These are the activations of a small neural network, seen along a few directions. Each row is one input.
Each table varies a few parts of the input and shows all the possible inputs, shuffled.
Descriptions start from the smaller parts, as in this example, which fits no table here: ring(5) and (point or ring(11) or (values(2) and line(6))).
Shared parts are said once, and a part with two or three values counts as separate values.
In the rows, 128 means zero.

Other details of the inputs shift rows strongly along three fixed directions, in all tables alike. That doesn't count.

A family of inputs:
r1: [199 154 156 182  92 137 203 142 139 100 122 127]
r2: [117 188 129 193 153 143 121  99  43 121 153 116]
r3: [165 136 135 204 115 166 196 163 143  85  96 134]
r4: [139 138 157  49 154 165  86  76 136 133 100 116]
r5: [102 131 115  98 139 153  82  79 138 127  90 129]
r6: [ 89 137  71 142  98  33  85 167  92 155 202 127]
r7: [115 113 167  99 148 146  93  84 126 162 104 131]
r8: [ 98  65 109  98 101 130 177 164 182 141 145 166]
r9: [ 96 103  91 159 110  27  82 182  91 158 190 111]
r10: [121  95 122 108  91 113 142 185 207 147 106 170]
r11: [ 94 103 119 109 150 154  86  84 138 116  91 115]
r12: [124 154 149 210 164 137 118 114  42 125 141 100]
r13: [136  98 104  48 100 146 165 161 190 132 130 153]
r14: [188 136 142 168 126 169 208 175 124  88 125 115]
r15: [127  89 135  79 137 149 100  42 135 116 101  95]
r16: [136 134 148  83 122 121  87  63 135 137 114 120]
r17: [132 205 147 190 154 147  91  94  79 104 109 116]
r18: [ 81 138  81 148 164   9 102 179 108 161 182 136]
r19: [109 133 158  89 144 148  94  74 128 154 114 144]
r20: [174 142 126 162 125 176 215 165 126  74 138 116]
r21: [145  96 129  73 101 117 154 197 188 150 134 151]
Description of these inputs: point or (values(4) and ring(5)).
Question: Change only the ring(5) part in r15. List by row number the other rows that result.
Answer: r1, r6, r9, r16

A family of inputs:
r22: [157 132 114 161 110  89 201 202 117 136 183 140]
r23: [129 144 125 124 170  91  45  85  61 132 135  64]
r24: [108  70 141  48 124 164 114 124 163 148 118 134]
r25: [126 205 133 137 178 111  40  88  46 128 140  84]
r26: [ 92  93 141  56 137 148 107 119 196 158  91 170]
r27: [106  93 145  34 111 169 108 104 185 153 105 159]
r28: [204 131 165 178 131 212 215 100 159  65  47 115]
r29: [140 198 153 153 176 124  83  55  38 138 138  95]
r30: [113 200 145 185 189 143  47  83  51 117 102  96]
r31: [ 83 152  77 158  89  54  87 235 103 155 202 149]
r32: [137 114 108 199  70  81 191 217 126 118 190 139]
r33: [202 184 167 138 125 197 228 123 152  85 110 145]
r34: [145 137 113 146 117  95 190 227 130 127 189 141]
r35: [143 116  91 185  66  87 178 234 134 116 175 136]
r36: [103  53 132  74 132 129 132 128 181 168 100 154]
r37: [126 165 162 156 144 144  66  30  65 119 116  92]
r38: [189 128 158 130 116 224 189 118 147  79  83 114]
r39: [124 138 113 209 121 106 198 249 126 120 171 157]
r40: [122 183 137 167 146 130  39  60  44 119 120  82]
r41: [156 129 108 182  91  57 201 215 132 118 195 133]
r42: [218 154 160 132 136 205 215 122 146  70  90 107]
r43: [148 136 124 137 133 226 227  69 165  70  72 120]
r44: [ 94 162  63 197 138  74 141 172  57  94 195 134]
r45: [111  79 146  76 118 131 116  78 206 145  77 158]
r46: [118  58 140  55 114 155 124 101 158 161 111 136]
r47: [ 79  83 106  69 120  84  55 121 183 168  98 150]
r48: [130 180 143 152 154  87  75  69  66 130 149  94]
r49: [ 71  76 120  61 128  97  81 118 176 193 112 172]
r50: [184 102 177 153 129 199 213  81 178  82  58 127]
r51: [ 83  81 119  51 100 108  84 117 158 188 137 162]
r52: [116 167 136 191 190 136  68 119  50 114 116  83]
r53: [108 103 101  44 109  65  69 127 171 166 133 135]
r54: [ 63  77  60  85 116 102 100 137 155 144 168 147]
Question: What do these inputs look like to the network?
Answer: values(3) and (point or (values(2) and ring(5)))
Question: The inputs of r49 and r51 match in every part but the values(3) part. If r45 is changed in the same way as r49 into r51, which row does it become?
Answer: r37
Question: Change only the values(2) part in r48. List by row number the other rows that result.
Answer: r41
Question: Change only the ring(5) part in r32. List by row number the other rows that result.
Answer: r24, r35, r38, r46

A family of inputs:
r55: [125 143 105 177  98  65 142 218 138 138 165 148]
r56: [147 153 140 180 145 136 151 165  92 105 147 113]
r57: [103 156 102 161 114 108 128 182 121 131 154 151]
r58: [130 161 138 171 134 109 133 170 104 139 150 142]
r59: [113 139  89 183  85  68 150 203 140 128 165 157]
r60: [ 74  65 125  81 146 121  53  88 138 152 110 111]
r61: [150 107 152  69 142 185 154  98 163 110 100 122]
r62: [ 58 151 105 151 148  76  53 145  71 167 174 133]
r63: [151 146 140 114 167 164 114  53  91 110 104  90]
r64: [104  78 103  72 115 145 145 147 176 145 118 152]
r65: [141  69 130  65 104 124 162 132 199 124 118 136]
r66: [184 174 146 146 134 140 133 100  59 113 146  82]
r67: [104  78 109  51 123 103 111 129 169 144 145 132]
r68: [114 110 104 174 118 110 142 166 118 132 138 129]
r69: [126 110 138  74 125 135 112 138 177 146 100 151]
r70: [184 141 142 181 127 159 200 141 124  97 110 117]
r71: [132 138 155 169 136 159 132  88 119 121  95 128]
r72: [128 184 154 185 169 173  84  80  67 107  93 104]
r73: [145 101 119  37  70  93 127 163 195 160 147 154]
r74: [128  90 157  81 156 184  97  18 137 107  68  94]
r75: [132 133 120 138 144 164 136  81 106 108 110 110]
r76: [148 162 125 133 124 126 139 126 133 114 130 133]
r77: [195 162 162 146 116 188 224 101 158  88 101 146]
r78: [114 155  88 179  95  91 151 191 130 120 166 156]
r79: [ 97 156 125 152 151  55  53 113  66 157 165 109]
r80: [106 126  86 175 102  91 162 197 120 113 186 141]
r81: [184 143 128 203 105 170 236 140 131  75 111 129]
r82: [173 192 165 148 136 134 110  80  59 125 145  96]
r83: [ 46 121 103 150 166  75  19 147  54 158 172 102]
r84: [127 119 121  71 110 126 139 160 187 142 123 159]
r85: [144  88 144  95 131 205 165 100 172 116  66 138]
r86: [159 146 158 126 176 163 101  30  77 108  87  74]
r87: [159 134 148  94 125 129 111 102  99 123 150  91]
r88: [157 107 159 111 109 183 182  72 186 109  71 149]
r89: [ 96  86 127  54 161 121  57 105 128 168 110 115]
r90: [124 168 119 167 121  93 152 190 109 138 177 149]
r91: [142 131 111 135  91  81 159 183 167 129 146 152]
r92: [116 138 141 156 170 111  68 100  66 127 138  80]
r93: [106  88 114  80  94 127 152 131 198 145 122 175]
r94: [110  83 135  75 114 101 110 133 182 168 116 153]
r95: [111  89 118 109  96 124 131 149 194 141 101 159]
r96: [111 161 134 171 168 156 101  99  58 104 137  93]
r97: [ 73  89 106  34 161  94  37 110 120 181 138 114]
r98: [160 161 146 209 110 172 214 168 135 100 118 162]
Question: The inputs of r58 and r56 match in every part but one. If r79 is changed in the same way as r58 into r56, which row does it become?
Answer: r65
Question: The inputs of r71 and r60 match in every part but one. If r90 is changed in the same way as r71 into r60, which row does it become?
Answer: r61
Question: What do these inputs look like to the network?
Answer: line(4) and (point or (values(2) and ring(5)))
Question: A walk changes only the line(4) part. It starts at r73 and steps to r82. List the rest of the walk in order.
Answer: r66, r87
Question: Which other rows agree with r55 in the line(4) part? List them by row number.
Answer: r57, r59, r69, r72, r73, r76, r78, r84, r91, r95
Question: Which other rows agree with r97 in the line(4) part? List them by row number.
Answer: r63, r64, r66, r68, r70, r75, r81, r85, r86, r89
Question: Change only the ring(5) part in r96. List by row number the other rows that result.
Answer: r60, r74, r80, r83
